These are the activations of a small neural network, seen along a few directions. Each row is one input.
Each table varies a few parts of the input and shows all the possible inputs, shuffled.
A made-up example of a description, with smaller parts first: one of 3 separate values, together with either a single point or one of 9 places along a line or (one of 4 places along a line, together with one of 8 places around a ring).
Shared parts are said once, and a part with two or three values counts as separate values.

Other details of the inputs shift rows strongly along two fixed directions, in all tables alike. That doesn't count.

A family of inputs:
row 1: [-14 -21  -5  13 -13 -20 -19   9 -10  -8  -5]
row 2: [ 16  28  10 -22  -4  13  37   4   6   2 -25]
row 3: [-18 -27  -6  22   3 -11 -24  -3  -8   7  14]
row 4: [ 15  35   7 -19   6  25  22 -16  19   0 -13]
row 5: [-48   6   8 -23  10   5 -21   3   9  -6   6]
row 6: [ 18  30  23 -14  12  13  27  -6  27   4 -12]
row 7: [ 39  10 -13  33 -15  13  18 -23   9  -3  -1]
row 8: [ -4 -32 -13  25  -1  -9 -24  -1 -18   7  20]
row 9: [  7  20  11 -24  -1   6  16   5   0  -7 -22]
row 10: [ 46   7  -9  28 -22   5  28   0  -9  -5 -13]
row 11: [-34  -4  12 -32  24  -9 -13  10   1  11   9]
row 12: [-34   3  14 -35   6  -8 -14  15  -1  -5 -16]
row 13: [ -7 -24 -21  23  -2 -13 -26  -1 -17   5  21]
row 14: [-37  -5  10 -38   2 -11 -13  17  -6  -1  -9]
row 15: [ 43   2  -8  24  -7  11  27 -20  -4   6   3]
row 16: [ 13  33   5 -19  -2  25  29 -14  11  -8  -4]
row 17: [  8  16  19 -26  11   9  17   0  16   8  -1]
row 18: [ 14  35   4  -7  11  15  27 -17  17   4 -13]
row 19: [ 15  37   6 -16  14  17  26 -15  14   3 -13]
row 20: [ 23  -1  -7  31 -20  -4  15   2  -3  -4 -13]
row 21: [ 38 -18 -17  36 -23  -5  10   4 -13 -11  -2]
row 22: [-34 -12   6 -33   4  -8 -10  21  -2  -1  -7]
row 23: [-39  -2   2 -35   9   4 -19   3   5   8   8]
row 24: [  1  24  17 -15  22   4  17  -5  17   5  -8]
row 25: [ -7 -28   0  18  -1 -17 -29   8  -3   3  20]
row 26: [ 35 -17 -15  38 -23  -7   8   2  -9 -12  -5]
row 27: [  1  20  15 -19  17  15  14 -10  10   7  -9]
row 28: [ -3 -36 -14  30   1 -22 -28   6 -19   4  27]
row 29: [-44   5   7 -27  10   6 -23   4   4  -7   7]
row 30: [-38   2  13 -30   7  -6 -12  21   0   2 -14]
row 31: [ 47   0 -24  38 -15   2  21 -21  -8   3   9]
row 32: [-11 -29 -21  29 -16  -7 -32   1 -19 -10  28]
row 33: [-35   4   5 -34  13   8 -20   4   6   5   4]
row 34: [ -4 -30  -2  16  -1 -15 -28  11  -7   5  23]
row 35: [-10 -41 -16  34 -18 -24 -25  15 -13  -9   5]
row 36: [ 45   9  -3  28   1   2  22 -14   2   0   1]
Each input here is: one of 4 places along a line, together with either one of 3 separate values or one of 6 places along a line.
Question: Changing only the place on the line of 4 turns row 12 into row 9. The same change can be made to row 19. Which row results?
Answer: row 13
Question: Which other rows does row 35 become when the place on the line of 4 takes its other values? List them by row number.
Answer: row 21, row 22, row 26
Question: Which other rows does row 22 become when the choice among 3 separate values takes its other values? List them by row number.
Answer: row 2, row 14
Question: Start at row 16 and move only the place on the line of 6, one step at a time. The first step leads to row 23. Which rows follow, in order?
Answer: row 31, row 15, row 11, row 17

A family of inputs:
row 37: [ 26 -32 -14  38 -20 -26  -3   5 -22  -1   9]
row 38: [ 43  17   6   3  -8   2  41   2   1  -1 -13]
row 39: [ 22 -13 -14  48 -25  -5   3  -5  -5 -13   8]
row 40: [ 15  23  12 -28  12  29  19 -14  13   5   9]
row 41: [-12 -13 -16  14 -15  -7 -22   5 -12 -12  15]
row 42: [ 17 -29 -31  35 -29  -2  -7  -1 -22  -8  15]
row 43: [-27 -24   6 -18   5 -24 -20  18  -9  10  -2]
row 44: [-29  21  12 -51   9  21   5   5   7   4 -17]
row 45: [-38 -22  -1 -11  12  -7 -48   5   1   3  36]
row 46: [ 33  35 -10  12   7  19  28 -31   8   4  -2]
row 47: [ 37  23  10   6  -1  12  31  -2  10  -1 -27]
row 48: [ -4  18   8  -8  -1  11  15   1  19  -7 -13]
row 49: [-46 -17  -7 -10  -2 -15 -42  10 -12  -9  12]
row 50: [ 27 -16 -25  34 -29   3   5  -5 -22 -10  13]
row 51: [-37  16   3 -39  27  13  -3  -9   1  16   3]
row 52: [  5  25  -3 -15  -4  16  13  -3  11 -10  -9]
row 53: [ 30  19 -11  14 -17  15  15 -12   5  -7 -10]
row 54: [-36 -34   2 -11   1 -26 -32  26 -11  13   4]
row 55: [-47 -16  -4   6  18 -14 -33  -4   1  13  17]
row 56: [ 27  13  -1  23 -14  12  20 -11  13  -4 -15]
row 57: [-24  19  23 -42  21   5   7  19  14  -1 -22]
row 58: [-39 -34   0 -15   3 -27 -29  30 -10   8   9]
row 59: [ 17  27  11 -17  24   4  34 -10  10  21 -10]
row 60: [-37  13  19 -32  12   3  -5   3  17  -1 -17]
row 61: [ 36  25  12   5   1   7  33  -5   5  -9 -23]
row 62: [-29  28  13 -47  12  12  -1  -1  13  -4 -18]
row 63: [  6  28   6 -28  -1  21  25  -9   1  -7 -15]
row 64: [ -5 -23   1  22   3  -5 -25  -5   7   2  29]
row 65: [-43 -24   0   1  28 -22 -36   8  -9  16  13]
row 66: [ 21 -20   6   9   6 -11  -4   3   0  13  23]
row 67: [-33  26  24 -38  14   8   4   2  19  -6 -18]
row 68: [ 42 -22  -3  44  -1  -7  -4  -6  -3   2  22]
row 69: [ 22 -27 -13  47 -17 -18  -7   9 -18  -9   8]
row 70: [ 36  19  -7   0 -14  21  33 -18  -2  -5 -16]
row 71: [ 24 -31 -13  46 -15 -20 -11   1 -16  -4   0]
Question: What is each input in this table made of?
Answer: one of 5 places along a line, together with either one of 2 separate values or one of 5 places around a ring
Question: Changing only the place on the line of 5 turns row 68 into row 66. The same change can be made to row 47. Which row results?
Answer: row 54
Question: List by row number the other rows that have the place on the line of 5 in common with row 63.
Answer: row 40, row 42, row 44, row 50, row 51, row 70
Question: Start at row 48 and move only the place on the ring of 5, one step at a time. The first step leads to row 39. Which rows follow, in order?
Answer: row 67, row 60, row 56
Question: Which other rows does row 51 become when the place on the line of 5 takes its other values? List them by row number.
Answer: row 46, row 55, row 59, row 65

A family of inputs:
row 72: [-38 -24   5   2  -5 -15 -34  17   3  -6   4]
row 73: [ -5 -38 -17  24 -21 -17 -24  16 -20  -3   1]
row 74: [-60  20   6 -42  25   8 -20   0  10   3   5]
row 75: [ -9 -37 -17  25 -20 -24 -27  17 -25  -7   7]
row 76: [-40   8  18 -46  30  -5 -22   8  10  10   8]
row 77: [-12  27  18 -42   7   6  20  11   6  -5 -26]
row 78: [ -8 -38 -18  30 -11  -9 -31  -2 -13   5  37]
row 79: [-11 -35 -11  38 -18 -23 -35  12 -12 -15  13]
row 80: [-45   9  16 -43  25   8 -19   6   7   6  15]
row 81: [ 32  29   9 -13   9  16  27 -17  19   9  -4]
row 82: [ 21  12   0  -2  -8   6  19   7  -4  -8 -21]
row 83: [-60  19   7 -45  22  12 -16  -1  15   8   2]
row 84: [ 29  28  15  -2  16  12  34 -16  16  12 -18]
row 85: [ 43  -3 -13  33 -26  -7  24  -3 -13 -12  -7]
row 86: [45 -6 -9 39 -2 -2 18 -9 -3  2 14]
row 87: [ 14  13  -2  -1   3  21   8 -23   7   1   2]
row 88: [ 32  29   7 -12 -10  17  40  -1   8  -4 -31]
row 89: [17  7  7 12 13 -3 10 -9  1  8 -3]
row 90: [ 27  25   8 -11  -9  10  41  -3   8  -4 -26]
row 91: [ 45 -17 -12  46  -8  -3  15 -10  -2   7  16]
row 92: [ 11  -1  -2   2 -15  -3  14   5  -4  -3 -13]
row 93: [-27 -26 -13   8   3  -6 -41  -6 -14  -1  26]
Question: What is each input in this table made of?
Answer: one of 2 separate values, together with either a single point or one of 4 places along a line or one of 6 places along a line
Question: Changing only the choice among 2 separate values turns row 90 into row 85. The same change can be made to row 91. Which row results?
Answer: row 86
Question: Which other rows does row 82 become when the choice among 2 separate values takes its other values? List them by row number.
Answer: row 73
Question: Start at row 74 and move only the place on the line of 6, one step at a time. The first step leads to row 93. Which rows follow, in order?
Answer: row 80, row 76, row 86, row 89

A family of inputs:
row 94: [  1 -33  -5   8  17 -21 -28   7 -21  13  14]
row 95: [-47   6  -5 -10  24   2 -23 -14  10  11  10]
row 96: [ 24  -1 -20  43 -13  15   7 -30  15   5  12]
row 97: [ 42   9 -10  25 -27  12  17   3   1 -15   0]
row 98: [-30  -1  16 -29   7 -13  -1  15  18  10 -12]
row 99: [  3  16   1 -34 -10  24   9  -6   2 -13 -12]
row 100: [-17  -4   8 -31  18 -19  -8  12  -4   7   9]
row 101: [ 15  18  20 -41   9   5  26   6  18   5  -5]
row 102: [-33  17  26 -27  24  -1   5  13   9  -8 -13]
row 103: [ 14   6 -21  25   3  10   6 -30  -7  15  23]
row 104: [-19 -17 -23   7 -19  -7 -19  -6 -28  -4   1]
row 105: [ 27  10 -14  30 -24   4   7 -17  -9 -24 -14]
row 106: [ 46   1 -18  27  -7  23  11 -30   7   1  31]
row 107: [ -4  40  10 -21   8  10  19   7  13 -12 -24]
row 108: [  4  18  10 -23   9  -9  26   0   2  15  -9]
row 109: [43 -9  8 34 -3 -3  7 -3  7  3 -9]
row 110: [ 30  -6  -3  18   8  -7  13  -8 -13  21  -5]
row 111: [-40   2  10 -11  16   9 -28  -7  23   2  18]
row 112: [-43  12  -2 -30   1   3 -12  -2  -3  -8 -25]
row 113: [ -8  28  15 -18  16   8  32   0  10  -2 -26]
row 114: [ -6 -28   3  25  14 -26 -31   9 -11   6   3]
row 115: [49 -9  7 26 -4  1  6 -3  1  4  0]
row 116: [-26  -8  -8  23  13  -7 -34 -14   3  -1  27]
row 117: [-25 -22 -16  -5 -25   1 -22   1 -17  -2   0]
row 118: [ -3 -23   1  -1  -1  -1  -3  12  -8  -4  15]
row 119: [ 15  41  -3 -21   1  19  41  -2   2   4 -23]
row 120: [ -4 -18   1  21  -1 -33 -15   9  -4  -2   7]
row 121: [-11 -27  -1  -1 -10 -22  -9  12  -5  16  12]
row 122: [ -5 -22   8   1  -8 -22 -19  16   1   0  16]
row 123: [  4  15  23 -16   4  13  18   9  11  -8  -5]
row 124: [ 20  35  13 -15   9  -2  41  -7  18   5 -28]
row 125: [ -4 -26  -5  24  11 -23 -19   3 -11  15  -6]
row 126: [ 41   8 -10  20 -35  18  12 -14  -4 -22  -7]
row 127: [ 17  15  12 -11  -2  18  41  -1   6   5 -12]
row 128: [-33  11  11 -26   1   4  -9  22  14  -9 -11]
row 129: [ 30  14 -23  32 -18   3  25  -5  -4  -8 -17]
row 130: [-28  11   2 -21   6  -3 -16  19  -5  -9   0]
row 131: [ 15  36  11 -19 -14  28  25 -12  18 -21 -31]
row 132: [-12 -33   3  18 -10 -31 -25  17   2  -1  13]
row 133: [ 33 -21   1  10   4  -1  -1   1  -5  11   6]
row 134: [-24 -36  -5  22 -10 -15 -16  14  -6  -1   4]
row 135: [ 16  -1 -20  19   9   8  -7 -26  -6   4  35]
row 136: [-38  -3  -4 -18  -5   0 -12  20   8  -1 -13]
row 137: [-12  15  29 -36  34  -2  -6   9   6  10 -11]
row 138: [-41   4   1 -32  -9  10 -12   2   6  -8 -24]
row 139: [ 11 -12   7  27 -10  -2   6   6   3 -12   0]
row 140: [ 18  44   7 -23  -6  24  24 -15   3 -20 -24]
row 141: [ -4 -26   3  12   5 -13 -15   7   2  15  -9]
row 142: [ 23   2   3  22  -2  -2  14   0  -9 -12   4]
row 143: [  1 -17   1  13  -2 -29 -17  10 -10  -1  16]
row 144: [-10 -11 -13  25   8  -4 -34 -15  -7   0  40]
row 145: [ 21  -9 -17   8 -19   7   4   9  -7  -7   9]
row 146: [ -6 -41  -2  12   1 -17 -23  10 -14  23  10]
row 147: [-33   2  10 -18  16  12 -30  -6  16   3  29]
row 148: [-28  20   4 -52   9  13  -6  -1  -6 -11 -12]
row 149: [ 18   0 -21  10  -9   0   5   4 -16  -8   7]
row 150: [ 36   3 -19  33 -13  23  19 -32   5  14  21]
row 151: [ -3 -24  -7  11   4 -12  -7   8 -21  -5  18]
row 152: [-34   4  12 -28  18  -2   7  10  -8   9  -5]
row 153: [ 16  24  -3 -15 -12  21  34   3   7   4 -17]
Question: Changing only one part turns row 108 into row 143. The same change can be made to row 119. Which row results?
Answer: row 130
Question: What is each input in this table made of?
Answer: one of 2 separate values, together with one of 5 places around a ring, together with either a single point or one of 5 places along a line
Question: Which other rows does row 148 become when the place on the ring of 5 takes its other values? List them by row number.
Answer: row 104, row 105, row 112, row 140
Question: List by row number the other rows that have the place on the ring of 5 and the choice among 2 separate values in common with row 139.
Answer: row 109, row 111, row 128, row 131, row 132
Question: Which other rows does row 120 become when the choice among 2 separate values takes its other values? List them by row number.
Answer: row 132
Question: Which other rows does row 125 become when the place on the line of 5 takes its other values? List them by row number.
Answer: row 112, row 113, row 124, row 129

A family of inputs:
row 154: [-40   4  10 -51   5  -6  -8  29   5  17  -4]
row 155: [-16 -16 -18  41   9  -7 -18  -6 -10   3  30]
row 156: [ 24  34  13 -23 -11  10  33   9  20  -1 -16]
row 157: [ 15  37  15 -11  10  16  25 -29  36  -3  -5]
row 158: [ 13  39  -3 -25  -5  16  35 -15 -11 -10 -28]
row 159: [ 19  22   0  -1 -11  24  27  -3  22 -17 -30]
row 160: [-27 -13 -10  16 -10 -25 -21  17  -5   8  -3]
row 161: [-14 -17 -18  25 -29 -11 -27   3 -19 -27   5]
row 162: [ -4 -27 -19  21   3   0 -14   1 -16   8  44]
row 163: [-24 -43   1  36 -10 -26 -24  12 -17   3   0]
row 164: [ -4 -28   8  -1   4 -29 -26  27 -10  -9  11]
row 165: [ 20  -2  18  -9  -7   8  29   5  -1   7 -12]
row 166: [ 47 -24 -18  45  -5 -29   7   1 -26   0  -1]
row 167: [ 10  10  -4 -27  -6  24  23   5   7  -1 -20]
row 168: [ 38   1 -17  60  -9  10  13 -18   3 -11  26]
row 169: [ -8 -36  -1  28   0 -36 -35  23 -11 -12   8]
row 170: [-56   3   4 -35  13   5 -15  15  10  -1 -25]
row 171: [-43 -11  30 -19   6  -7 -14  20  10  -3 -12]
row 172: [-27 -31 -17  31   2 -26 -38 -16  -3   9  26]
row 173: [ -8 -11  -4   9   7   4 -13   2  -2  -4  39]
row 174: [-43   8  12 -44  38   8 -27  -6   1  23   2]
row 175: [ 15   2  13  -1   0   1  31  -3  -6   9 -22]
row 176: [ 19  36   1 -32 -13  24  33  -7  -7 -12 -19]
row 177: [ 35 -14 -18  24 -30  10  10   1  -1 -18  -3]
row 178: [ 16 -36  -7  16  -3 -28 -16  21 -23   2  12]
row 179: [-29  11  14 -53  23   6  -3  -9  18  17  12]
row 180: [ 32  26  13   4  15  -6  29   2   7  -4 -29]
row 181: [-50  10   0 -24   0  -5 -20   6 -12 -13 -14]
row 182: [ 41   4 -17  26  -2  -1  23 -38   1  12   9]
row 183: [ 48   4  -6  23 -13   5  17 -29  13  -4  20]
row 184: [-36   6  -1 -44  13   9   3   9   2   6 -25]
row 185: [ 44  -6 -26  43 -27 -14  22  -4 -14  10  -5]
row 186: [ 18  41  13  -4  21  28  15 -25  19  10 -15]
row 187: [ 22  32   7   1 -13   6  28   4  23  -3 -22]
row 188: [-38   5  17 -52  30  16 -29   3   6  22  11]
row 189: [ 16  22   1 -14 -22  14  14  -3  -7 -26  -8]
row 190: [-19 -30  -8  31   2  -6 -55  -4  -2   2  27]
row 191: [ 36  10 -19  33   7  12  30 -23  -9   7  18]
row 192: [-28   1  38 -45   9   4   3  21  12  -2 -12]
row 193: [-15 -23   1   2   6   0 -47   0  -3   4  30]
Question: Changing only one part turns row 167 into row 159. The same change can be made to row 188. Which row results?
Answer: row 190
Question: Changing only one part turns row 187 into row 154. The same change can be made to row 168. Which row results?
Answer: row 162
Question: What is each input in this table made of?
Answer: one of 5 places around a ring, together with either one of 3 separate values or one of 5 places along a line
Question: Which other rows does row 174 become when the choice among 3 separate values takes its other values? List them by row number.
Answer: row 182, row 191
Question: Which other rows does row 158 become when the place on the line of 5 takes its other values? List them by row number.
Answer: row 166, row 175, row 184, row 185
Question: List by row number the other rows that have the place on the ring of 5 in common with row 183.
Answer: row 156, row 164, row 173, row 177, row 189, row 192, row 193
